These are the activations of a small neural network, seen along a few directions. Each row is one input.
In each table, some parts of the input vary, and every possible input appears once, in random order.
Descriptions start from the smaller parts, as in this example, which fits no table here: one of 4 places along a line, together with either a single point or one of 9 places along a line or (one of 2 separate values, together with one of 8 places around a ring).
Shared parts are said once, and a part with two or three values counts as separate values.
In the rows, 100 means zero.

Table:
R1: [104,117,65,51,114,107,89,29,68,79,34,108,95,76,86,107]
R2: [104,109,92,117,81,86,93,130,103,120,95,141,100,129,76,92]
R3: [91,103,138,119,117,83,129,114,98,99,120,122,96,153,101,99]
R4: [100,96,87,129,69,92,121,134,103,123,112,87,109,74,93,112]
R5: [107,112,76,48,127,97,8,32,77,85,69,98,98,88,105,52]
R6: [95,82,134,127,100,89,132,113,96,91,133,132,87,159,108,91]
R7: [103,103,124,125,105,88,127,119,98,89,120,108,101,135,90,101]
R8: [85,94,130,103,125,101,126,135,135,113,118,92,104,137,126,110]
R9: [93,98,89,99,87,105,84,148,138,137,94,108,108,110,98,107]
R10: [88,90,120,118,109,103,128,130,117,105,131,98,112,131,100,105]
R11: [111,105,60,59,109,93,102,25,69,63,45,84,92,48,76,114]
R12: [92,102,95,105,86,116,91,142,118,140,98,106,108,78,124,117]
R13: [118,85,97,140,44,91,121,118,77,102,121,114,93,84,92,104]
R14: [101,88,101,118,61,99,93,128,96,119,107,153,88,134,80,87]
R15: [101,108,119,59,160,90,46,10,75,63,89,75,101,109,128,59]
R16: [116,114,89,71,123,100,40,14,71,56,91,56,96,59,104,67]
R17: [96,105,59,35,129,100,73,37,85,80,36,118,90,96,68,102]
R18: [110,110,101,129,79,91,128,125,97,86,120,100,94,99,82,106]
R19: [105,103,99,112,89,118,115,137,132,107,121,75,104,71,113,117]
R20: [103,104,112,65,149,97,43,12,72,56,90,67,101,90,116,59]
R21: [95,96,105,116,86,110,117,132,132,108,121,72,104,83,99,122]
R22: [99,79,127,132,89,95,126,115,96,83,134,122,90,142,95,94]
R23: [90,91,123,110,123,114,117,133,137,108,118,89,104,105,120,105]
R24: [98,105,101,41,163,103,112,20,85,57,60,97,86,123,98,105]
R25: [110,88,109,132,58,99,128,120,92,80,132,111,88,106,85,98]
R26: [113,104,93,131,65,83,119,127,82,104,109,106,98,76,89,109]
R27: [120,108,81,75,110,91,35,18,57,75,78,61,102,38,109,71]
R28: [105,96,90,116,79,109,105,137,121,122,106,84,108,51,118,118]
R29: [95,100,93,113,76,110,101,141,114,139,94,98,116,90,112,116]
R30: [104,91,102,126,49,104,105,126,71,119,112,136,94,114,99,103]
R31: [83,95,126,113,122,92,133,130,123,111,131,108,108,146,115,105]
R32: [103,109,72,58,125,105,108,23,83,46,54,76,82,70,70,109]
R33: [88,99,94,103,83,105,95,142,119,141,108,129,106,122,87,98]
R34: [101,101,88,93,93,118,81,148,136,140,100,116,108,101,110,105]
R35: [89,91,126,112,113,112,120,135,131,111,117,78,104,116,111,110]
R36: [102,104,101,126,80,101,131,128,121,105,127,85,109,95,86,108]
R37: [102,90,93,119,72,102,112,138,116,123,105,75,110,62,104,121]
R38: [94,99,89,54,155,100,111,21,86,49,55,87,86,103,80,104]
R39: [101,112,99,124,72,90,105,127,81,122,96,131,102,109,89,105]
R40: [92,104,87,119,76,104,110,143,101,138,106,114,111,99,106,110]
R41: [86,95,128,97,129,107,119,136,137,111,123,98,107,123,137,109]
R42: [108,115,83,62,118,102,21,26,54,91,69,85,103,66,117,69]
Describe the family of inputs behind these rows. -> one of 6 places along a line, together with either one of 2 separate values or one of 5 places along a line
Changing only the place on the line of 6 turns R39 into R18. The same change can be made to R1. Which row results? -> R32
Changing only the place on the line of 6 turns R19 into R23. The same change can be made to R36. Which row results? -> R10
Which other rows does R6 become when the place on the line of 6 takes its other values? List them by row number. -> R13, R14, R22, R25, R30
Which other rows agree with R8 in the place on the line of 6? List them by row number. -> R3, R6, R15, R24, R31, R41

Table:
R43: [94,93,121,110,104,99,116,103,102,96,121,109,97,134,99,94]
R44: [101,105,87,85,99,103,72,75,87,98,83,98,100,85,99,92]
R45: [92,91,114,113,94,98,133,101,97,91,113,114,94,137,78,102]
R46: [89,95,123,96,132,101,114,106,123,102,116,85,104,126,111,100]
R47: [104,104,74,89,85,98,95,68,75,89,89,101,97,75,86,104]
R48: [97,106,121,101,123,98,103,112,118,97,116,102,100,130,108,93]
R49: [93,94,128,111,111,100,107,108,105,102,110,108,99,137,108,91]
R50: [112,104,85,93,93,93,85,77,79,86,79,100,94,76,93,97]
R51: [111,100,81,146,30,107,111,186,119,146,113,108,108,59,102,123]
R52: [105,109,83,81,109,100,73,83,95,97,83,94,102,77,103,96]
R53: [100,99,83,74,121,102,90,80,100,95,78,81,106,63,112,109]
Describe the family of inputs behind these rows. -> either a single point or (one of 2 separate values, together with one of 5 places along a line)
Which other rows does R52 become when the place on the line of 5 takes its other values? List them by row number. -> R44, R47, R50, R53

Table:
R54: [92,93,112,94,120,97,115,90,97,88,102,111,99,128,98,97]
R55: [105,105,84,86,95,108,74,85,97,104,85,86,100,66,108,102]
R56: [97,101,112,77,131,102,88,75,105,93,96,92,96,112,114,94]
R57: [101,101,100,142,55,105,120,173,123,141,117,103,109,96,103,117]
R58: [90,93,128,136,89,103,140,171,134,125,137,114,105,138,104,111]
R59: [105,100,83,103,81,98,95,98,86,104,90,103,101,78,95,104]
R60: [96,99,109,80,136,95,96,75,101,85,100,91,101,111,109,92]
R61: [96,97,113,103,112,91,104,90,90,83,107,117,97,133,86,84]
R62: [110,105,83,107,75,93,90,94,81,95,95,108,97,85,81,95]
R63: [107,101,78,81,97,102,81,86,97,103,83,90,98,64,104,105]
R64: [93,98,114,92,122,103,108,79,97,81,103,99,98,117,103,96]
R65: [107,108,84,98,86,102,89,85,91,97,85,86,99,73,93,103]
Changing only one part turns R63 into R60. The same change can be made to R57. Which row results? -> R58
Describe the family of inputs behind these rows. -> one of 2 separate values, together with either a single point or one of 5 places along a line

Table:
R66: [103,124,95,74,122,109,74,43,80,91,64,66,100,53,125,111]
R67: [106,80,90,143,42,96,130,154,99,113,115,125,100,104,76,106]
R68: [91,96,109,134,74,101,115,168,124,160,110,97,113,90,110,120]
R69: [87,81,112,121,103,108,127,174,159,122,134,89,113,119,91,105]
R70: [112,122,66,67,100,110,57,49,78,78,68,92,95,52,101,98]
R71: [81,87,129,124,106,102,162,152,124,108,138,127,101,145,94,119]
R72: [98,98,83,125,40,115,99,167,120,152,111,123,101,88,95,117]
R73: [96,100,114,137,73,91,139,144,108,111,135,125,99,149,77,101]
R74: [102,108,127,68,162,94,96,35,75,53,87,102,91,113,131,91]
R75: [108,110,98,71,135,71,63,31,59,80,89,103,98,116,107,67]
R76: [96,96,92,53,148,113,66,50,120,71,75,61,99,96,96,83]
R77: [120,99,83,84,95,91,73,33,56,60,74,92,89,76,97,81]
Describe the family of inputs behind these rows. -> one of 2 separate values, together with one of 6 places around a ring
Changing only the choice among 2 separate values turns R73 into R75. The same change can be made to R69. Which row results? -> R76
Which other rows does R77 become when the choice among 2 separate values takes its other values? List them by row number. -> R67

Table:
R78: [82,96,121,95,131,105,110,101,121,101,112,84,102,118,108,106]
R79: [105,105,117,115,102,91,128,96,96,78,102,113,90,137,94,107]
R80: [106,92,113,104,106,88,130,99,107,79,95,100,99,139,97,104]
R81: [131,108,64,51,104,117,50,35,69,68,69,79,108,43,88,80]
R82: [96,101,89,118,77,95,91,121,86,124,96,112,105,79,98,93]
R83: [101,101,128,99,114,95,109,101,97,105,112,121,95,122,106,82]
R84: [83,90,83,108,95,102,88,119,111,127,101,75,110,70,102,114]
R85: [92,95,130,91,116,106,126,91,116,98,115,94,92,111,103,104]
R86: [106,112,91,51,150,100,71,8,74,57,61,85,77,92,96,76]
R87: [97,99,85,113,85,107,75,127,112,125,84,110,105,93,103,103]
R88: [102,100,123,104,101,96,116,90,85,97,124,125,93,130,99,91]
R89: [100,100,117,98,125,118,99,111,117,96,109,113,93,136,115,85]
R90: [90,96,82,108,76,112,101,119,109,104,107,76,104,75,89,113]
R91: [107,105,87,101,88,97,84,123,119,128,98,95,116,79,115,108]
R92: [94,101,121,89,131,97,101,109,121,98,118,104,102,121,124,101]
R93: [95,96,85,121,68,87,95,115,72,122,98,114,99,88,96,108]
R94: [98,94,83,117,66,91,112,120,98,96,86,95,107,84,88,114]
R95: [114,109,80,119,64,98,113,115,91,98,111,107,104,83,79,109]
Changing only one part turns R79 into R95. The same change can be made to R78. Which row results? -> R84
Describe the family of inputs behind these rows. -> one of 2 separate values, together with either a single point or one of 8 places around a ring
Which other rows does R92 become when the choice among 2 separate values takes its other values? List them by row number. -> R91
